A small network was shown many inputs. Here are its activations along a few directions, one row for each input.
In each table, some parts of the input vary, and every possible input appears once, in random order.
A made-up example of a description, with smaller parts first: values(2) and (point or ring(9) or (line(4) and ring(5))).
Shared parts are said once, and a part with two or three values counts as separate values.
In the rows, zero is written as 128.

Other details of the inputs vary at random and push rows far along two fixed directions, the same in every table; ignore that.

A family of inputs:
R1: [148 170 141 142 158 148 153 110 135  88 106]
R2: [112 166 134 146 166 157 118 124 119 114 119]
R3: [143 183 128 145 166 152 147 124 137 118 109]
R4: [142  72 160  79 123 113 115 127  87 138 110]
R5: [142  76 152  79 132 119 108 144  87 171 118]
R6: [121 160  98 146 137 177 152 123 128 113 129]
R7: [115 157  96 139 151 166 158 119 135 107 125]
R8: [ 58 113 136 164  62  68 110 119 197 132 163]
R9: [127 148 116 136 159 154 165  99 123  83 116]
R10: [111 168 123 161 155 171 117 134 124 113 113]
R11: [176  97 145  92 119 103  98 145  98 159 129]
R12: [177  82 139  79 109 121 113 152 103 166 121]
R13: [153  77 121  85 118 106 114 138  80 155 139]
R14: [107 155 128 137 153 170 133 129 134 118 113]
R15: [ 63 102 119 155  73  23 143 105 198 129 177]
R16: [149 169 123 152 139 173 132 133 144 118 119]
R17: [165  71 113  90 114 132 111 152  76 158 133]
R18: [ 94 139 132 179  70  50 115 128 201 123 166]
Description of these inputs: values(3) and (point or ring(5)).
Change only the values(3) part in R12. List by row number the other rows that result.
Answer: R7, R14

A family of inputs:
R19: [ 95 180 125 169 154 151 140 115 148 102 120]
R20: [118 189 134 155 166 157 144 114 142  99 117]
R21: [122 113 118 124 120 113 147 109 128 112 137]
R22: [ 90 168 124 180 120  86 159 102 193  88 150]
R23: [127 103 148 107 118  95 127 122 131 137 130]
R24: [ 76 107 140 145  86  61 129 115 170 123 151]
R25: [128 188 128 162 165 191 129 132 138 111 101]
R26: [110 178 128 145 169 151 163  96 141  85 114]
R27: [205  80 127  64 152 178 107 153  40 161 105]
R28: [ 85 164 121 171 119  82 170  91 188  83 147]
R29: [132 158 118 148 135 144 121 130 129 119 132]
R30: [118  66 164 108  50  27  87 136 172 169 157]
R31: [155 163 128 140 158 150 131 136 119 123 117]
R32: [108  66 159 109  61  16  89 137 159 168 159]
R33: [216  86 139  60 158 167 116 152  44 161 100]
R34: [ 67 174 121 189 111  96 126 119 189 102 147]
R35: [105 178  97 161 155 172 148 121 143 111 129]
R36: [132  51 115  76  97 102 130 129 100 160 143]
R37: [ 85  95 119 138  66  55 108 138 167 159 170]
R38: [191  70 134  58 156 183 114 151  40 155  99]
R39: [139 154 109 138 140 181 127 147 126 137 121]
R40: [116 110 124 117 130 128 142 117 118 112 127]
R41: [ 98 169  96 161 154 164 156 115 153 105 132]
R42: [131  53 141  82 104  90 122 125  95 151 128]
R43: [163  76 137  98  83 102  95 153 115 166 136]
R44: [131 179 106 153 170 180 152 116 125  89 113]
R45: [124 109 141 124 118 111 102 141 113 153 125]
R46: [204 177 129 118 188 224 135 149  82 126  83]
R47: [122 123 130 127 125 134 121 131 120 124 131]
R48: [149 113 139 112 114 147 103 151 112 148 119]
What is each input in this table made of?
Answer: line(5) and (point or ring(5))
The inputs of R21 and R29 match in every part but the line(5) part. If R36 is changed in the same way as R21 into R29, which row does it become?
Answer: R37
Which other rows agree with R46 in the line(5) part? List them by row number.
Answer: R25, R30, R39, R43, R48
Change only the ring(5) part in R38. List by row number the other rows that result.
Answer: R22, R23, R24, R44
Change only the ring(5) part in R32. List by row number the other rows that result.
Answer: R29, R31, R34, R45
